A small network was shown many inputs. Here are its activations along a few directions, one row for each input.
Each table varies a few parts of the input and shows all the possible inputs, shuffled.
Descriptions start from the smaller parts, as in this example, which fits no table here: ring(8) and (point or line(9) or (values(3) and line(4))).
Shared parts are said once, and a part with two or three values counts as separate values.
In the rows, zero is written as 100.

Other details of the inputs shift rows strongly along three fixed directions, in all tables alike. That doesn't count.

A family of inputs:
row 1: 82, 96, 57, 81, 91, 94, 86, 116, 114, 152, 90, 115
row 2: 111, 93, 102, 68, 109, 102, 98, 123, 139, 131, 89, 130
row 3: 81, 84, 91, 143, 150, 159, 132, 54, 118, 32, 101, 138
row 4: 83, 99, 131, 118, 141, 134, 110, 103, 154, 62, 96, 159
row 5: 150, 99, 157, 89, 99, 67, 85, 117, 94, 87, 124, 83
row 6: 71, 113, 57, 129, 48, 94, 96, 79, 48, 132, 111, 40
row 7: 154, 101, 170, 87, 109, 84, 85, 120, 93, 71, 133, 71
row 8: 100, 95, 101, 94, 110, 87, 91, 111, 100, 95, 114, 96
row 9: 45, 108, 36, 131, 76, 125, 112, 76, 80, 111, 92, 96
row 10: 62, 97, 60, 111, 112, 120, 120, 92, 131, 107, 70, 143
row 11: 81, 94, 63, 55, 83, 71, 88, 96, 90, 136, 98, 93
row 12: 136, 104, 141, 92, 92, 102, 95, 118, 112, 102, 112, 90
row 13: 64, 102, 41, 85, 85, 88, 93, 82, 63, 132, 101, 74
row 14: 78, 118, 45, 81, 36, 60, 87, 92, 38, 154, 82, 37
row 15: 62, 87, 63, 122, 119, 127, 113, 66, 106, 72, 99, 125
row 16: 110, 96, 107, 95, 102, 94, 108, 117, 124, 99, 82, 125
row 17: 89, 87, 76, 52, 110, 71, 91, 119, 127, 127, 89, 133
row 18: 107, 88, 98, 47, 124, 84, 91, 125, 137, 123, 88, 146
row 19: 146, 105, 163, 69, 81, 63, 81, 146, 125, 114, 101, 92
row 20: 118, 101, 130, 139, 112, 114, 100, 86, 79, 52, 130, 78
row 21: 156, 103, 155, 54, 80, 51, 83, 144, 99, 118, 90, 77
row 22: 124, 99, 129, 110, 119, 105, 103, 87, 94, 76, 110, 96
row 23: 64, 81, 63, 115, 155, 132, 115, 96, 138, 74, 86, 158
row 24: 90, 102, 92, 149, 113, 132, 124, 80, 106, 56, 86, 116
row 25: 86, 103, 69, 84, 85, 94, 108, 103, 98, 125, 76, 107
row 26: 129, 109, 146, 164, 86, 109, 110, 79, 55, 45, 112, 44
row 27: 72, 108, 64, 109, 79, 107, 113, 82, 77, 121, 86, 81
row 28: 138, 108, 156, 89, 87, 100, 95, 123, 106, 93, 108, 90
row 29: 112, 88, 126, 130, 147, 126, 117, 88, 124, 53, 106, 137
row 30: 106, 88, 98, 64, 130, 93, 99, 110, 136, 105, 86, 148
row 31: 98, 119, 139, 128, 88, 112, 99, 82, 75, 74, 121, 63
row 32: 101, 82, 91, 35, 133, 71, 88, 145, 163, 137, 81, 175
row 33: 146, 108, 163, 144, 90, 92, 91, 83, 53, 56, 143, 42
row 34: 99, 105, 86, 83, 77, 70, 87, 90, 56, 133, 109, 60
row 35: 109, 104, 100, 101, 75, 88, 91, 111, 92, 130, 108, 77
row 36: 66, 111, 50, 77, 49, 73, 88, 111, 71, 162, 88, 76
row 37: 64, 101, 65, 120, 116, 151, 122, 82, 123, 90, 84, 142
row 38: 129, 105, 141, 69, 89, 81, 92, 131, 120, 115, 92, 101
row 39: 54, 102, 47, 152, 106, 133, 112, 48, 44, 77, 107, 59
row 40: 128, 105, 131, 139, 109, 142, 101, 89, 96, 69, 121, 85
Description of these inputs: values(2) and (point or line(9) or line(10)).
Changing only the values(2) part turns row 40 into row 1. The same change can be made to row 34. Which row results?
> row 33
Changing only the values(2) part turns row 31 into row 4. The same change can be made to row 25. Which row results?
> row 16
Which other rows does row 18 become when the line(9) part takes its other values? List them by row number.
> row 3, row 7, row 11, row 13, row 22, row 30, row 34, row 39
Which other rows does row 32 become when the values(2) part takes its other values? List them by row number.
> row 18

A family of inputs:
row 41: 125, 118, 108, 83, 42, 66, 77, 90, 22, 129, 125, 19
row 42: 74, 81, 37, 103, 121, 128, 137, 109, 152, 113, 47, 176
row 43: 81, 88, 70, 66, 88, 25, 96, 102, 66, 112, 61, 88
row 44: 141, 88, 138, 91, 151, 83, 127, 98, 116, 42, 61, 137
row 45: 120, 105, 151, 156, 123, 113, 99, 80, 95, 63, 145, 84
row 46: 82, 110, 81, 41, 98, 100, 100, 131, 135, 152, 67, 138
row 47: 77, 76, 44, 73, 135, 111, 102, 103, 133, 128, 83, 147
row 48: 121, 92, 130, 127, 125, 107, 90, 100, 96, 49, 131, 94
row 49: 146, 102, 136, 130, 117, 121, 104, 85, 83, 47, 129, 76
row 50: 73, 106, 66, 126, 102, 139, 110, 47, 72, 85, 102, 81
row 51: 112, 110, 152, 116, 116, 118, 99, 137, 140, 84, 90, 135
row 52: 127, 93, 145, 92, 108, 103, 93, 158, 170, 99, 79, 148
row 53: 155, 106, 159, 112, 71, 105, 113, 99, 104, 70, 106, 84
row 54: 135, 96, 98, 42, 84, 48, 66, 129, 84, 150, 109, 68
row 55: 77, 128, 55, 97, 44, 89, 92, 108, 49, 168, 80, 47
row 56: 129, 107, 167, 99, 106, 93, 85, 99, 106, 69, 132, 85
row 57: 70, 92, 69, 63, 102, 74, 94, 117, 100, 136, 100, 116
row 58: 69, 87, 70, 95, 128, 145, 116, 69, 114, 86, 85, 115
row 59: 99, 106, 82, 125, 86, 101, 95, 71, 60, 126, 123, 57
row 60: 46, 87, 63, 94, 137, 133, 115, 82, 133, 83, 87, 141
row 61: 70, 86, 52, 83, 123, 120, 115, 91, 106, 117, 83, 140
row 62: 133, 106, 148, 167, 83, 107, 114, 100, 90, 47, 115, 71
row 63: 37, 118, 68, 165, 87, 145, 125, 37, 72, 65, 105, 90
row 64: 83, 114, 69, 63, 62, 87, 97, 92, 92, 149, 83, 105
row 65: 135, 81, 109, 43, 111, 69, 71, 138, 134, 149, 101, 123
row 66: 113, 95, 122, 128, 114, 102, 92, 93, 88, 70, 135, 75
row 67: 33, 105, 40, 129, 93, 121, 104, 57, 64, 92, 105, 88
row 68: 56, 100, 47, 152, 117, 130, 116, 60, 70, 61, 118, 89
row 69: 122, 97, 121, 72, 88, 51, 64, 131, 95, 134, 127, 82
row 70: 98, 118, 140, 89, 95, 102, 95, 124, 116, 97, 105, 105
row 71: 154, 92, 155, 98, 112, 120, 106, 148, 163, 92, 79, 145
row 72: 105, 113, 106, 78, 30, 46, 91, 115, 77, 137, 103, 51
What do these inputs look like to the network?
> values(2) and (point or ring(6) or line(9))
Which other rows does row 42 become when the values(2) part takes its other values? List them by row number.
> row 62
Which other rows does row 46 become when the ring(6) part takes its other values? List them by row number.
> row 42, row 53, row 55, row 64, row 71

A family of inputs:
row 73: 156, 103, 170, 99, 93, 98, 97, 135, 130, 89, 108, 104
row 74: 50, 110, 53, 143, 83, 144, 119, 63, 82, 97, 90, 89
row 75: 144, 86, 154, 117, 151, 130, 118, 100, 131, 36, 98, 135
row 76: 66, 94, 51, 95, 110, 130, 111, 106, 140, 128, 72, 152
row 77: 73, 90, 41, 52, 87, 54, 88, 120, 104, 155, 75, 119
row 78: 120, 120, 114, 122, 41, 84, 87, 96, 45, 120, 123, 17
row 79: 131, 103, 170, 131, 127, 138, 118, 107, 144, 43, 103, 135
row 80: 41, 101, 46, 142, 114, 167, 129, 64, 113, 87, 80, 134
row 81: 111, 109, 97, 39, 60, 28, 70, 135, 66, 157, 94, 53
row 82: 53, 108, 46, 146, 95, 134, 120, 74, 87, 103, 81, 103
row 83: 143, 95, 167, 87, 114, 71, 90, 118, 116, 70, 116, 101
row 84: 116, 110, 114, 96, 59, 59, 82, 83, 36, 108, 134, 23
row 85: 67, 95, 58, 137, 105, 108, 110, 64, 73, 83, 101, 90
row 86: 141, 92, 142, 21, 102, 33, 77, 161, 145, 128, 89, 131
row 87: 72, 107, 50, 82, 78, 83, 95, 73, 55, 134, 98, 65
row 88: 86, 113, 113, 160, 97, 143, 124, 72, 82, 61, 99, 85
row 89: 58, 90, 37, 8, 93, 47, 59, 133, 109, 193, 106, 116
row 90: 86, 94, 63, 103, 97, 93, 101, 78, 75, 105, 109, 86
row 91: 34, 72, 20, 75, 167, 135, 100, 98, 159, 124, 90, 192
row 92: 118, 117, 133, 169, 83, 128, 111, 75, 67, 57, 121, 55
row 93: 104, 107, 103, 143, 87, 102, 102, 77, 44, 72, 112, 39
row 94: 128, 83, 130, 41, 146, 92, 103, 139, 168, 95, 73, 176
row 95: 131, 101, 166, 126, 122, 141, 115, 109, 147, 48, 103, 137
row 96: 171, 101, 163, 67, 90, 58, 77, 120, 86, 106, 124, 64
What do these inputs look like to the network?
> values(2) and (point or line(5) or ring(6))
Changing only the values(2) part turns row 85 into row 83. The same change can be made to row 75. Which row results?
> row 94
Which other rows does row 82 become when the line(5) part takes its other values? List them by row number.
> row 73, row 76, row 78, row 92
Which other rows does row 87 become when the values(2) part takes its other values? List them by row number.
> row 96
